These are the activations of a small neural network, seen along a few directions. Each row is one input.
Each table varies a few parts of the input and shows all the possible inputs, shuffled.
Descriptions start from the smaller parts, as in this example, which fits no table here: one of 8 places around a ring, together with either a single point or one of 11 places around a ring or (one of 3 separate values, together with one of 6 places along a line).
Shared parts are said once, and a part with two or three values counts as separate values.
(in the rows, 128 means zero)

Other details of the inputs vary at random and push rows far along two fixed directions, the same in every table; ignore that.
These rows show it; all are for the same input, with only those details redrawn:
[128 107 136 124 120 125 144 129 101 115 126]
[110 132 135 164  98 140 142  97 153 138 117]
[103 163 127 192  96 152 139  70 205 152 109]
[121 104 139 134 107 128 145 127 103 123 126]
[177 154 107 109 189 122 138 128 129  81 117]
[163 148 113 120 170 126 138 123 133  94 116]
[173 140 112 103 184 119 138 137 112  80 119]
[103 123 138 164  90 139 144 100 146 145 121]

A family of inputs:
row 1: [ 92 104 124 142  89 123 113 119 141 160 143]
row 2: [154 137 128  68 183 101 138 152  89  86 135]
row 3: [119 127 153 101 115 127 145 143 100 126 129]
row 4: [102 117 119 130 120 110 115 159 100 139 137]
row 5: [101 171 114 197 109 158 120  99 207 165 115]
row 6: [163 152 107 110 166 139 124 129 124 101 119]
row 7: [109 172 122 169 113 147 128  61 219 144 119]
row 8: [175 169 118 136 185 129 125 100 162  92 105]
row 9: [174 156 124  82 189 130 135 145 120  84 131]
row 10: [153 133 102 125 153 130 123 146 120 114 122]
row 11: [114 158 124 199  99 153 110  84 199 166 105]
row 12: [106  76 149 113  92 128 136 170  79 149 143]
row 13: [ 91 123 125 149 105 127 115 121 159 162 146]
row 14: [105  69 142 121  93 110 106 138  92 153 146]
row 15: [146 155 116 109 154 125 127 151 136 129 121]
row 16: [108 109 138 101 101 112 129 152 102 154 147]
row 17: [136 118 156 124 112 138 128 112 126 122 122]
row 18: [ 89  83 162 136  80 128 153 139  83 141 138]
row 19: [112 158 118 178  93 158 123  92 211 168 114]
row 20: [117 106 140 136 106 129 146 123 109 125 126]
row 21: [ 89  98 155 118  81 129 138 154  66 147 133]
row 22: [122  85 153  98  94 132 145 143  77 121 138]
row 23: [ 84  80 165 118  84 122 144 133  90 141 151]
row 24: [112  80 165 114  99 117 129 118  90 125 137]
row 25: [152 157  95  91 191 102 110 154 130 110 136]
row 26: [101  85 146 112  87 123 131 149 100 159 158]
row 27: [115 174 112 170 102 149 116  74 232 171 127]
row 28: [164 161  99 104 188 116 125 167 113 101 119]
row 29: [176 157 113 126 169 134 109 123 164 119 110]
row 30: [116  72 133 126 110 109 104 154  72 133 139]
row 31: [126  86 147 112  95 119 115 130 106 152 145]
row 32: [177 177 112 131 181 142 109 104 159 101 106]
row 33: [168 143 116  84 191 128 127 161  88  87 131]
row 34: [100 123 149 136 102 123 151 132 107 137 123]
row 35: [136 151  96 135 171 121 108 142 148 116 133]
row 36: [153 139  90 120 175 114 104 145 127 104 131]
- The inputs of row 24 and row 2 match in every part but one. If row 32 is changed in the same way as row 24 into row 2, which row does it become? => row 21
- What is each input in this table made of? => one of 4 places along a line, together with either one of 4 separate values or one of 5 places around a ring
- Which other rows does row 23 become when the choice among 4 separate values takes its other values? List them by row number. => row 9, row 18, row 33
- List by row number the other rows that have the place on the line of 4 in common with row 19. => row 1, row 6, row 7, row 10, row 20, row 22, row 27, row 36
- Which other rows does row 29 become when the place on the line of 4 takes its other values? List them by row number. => row 12, row 15, row 19
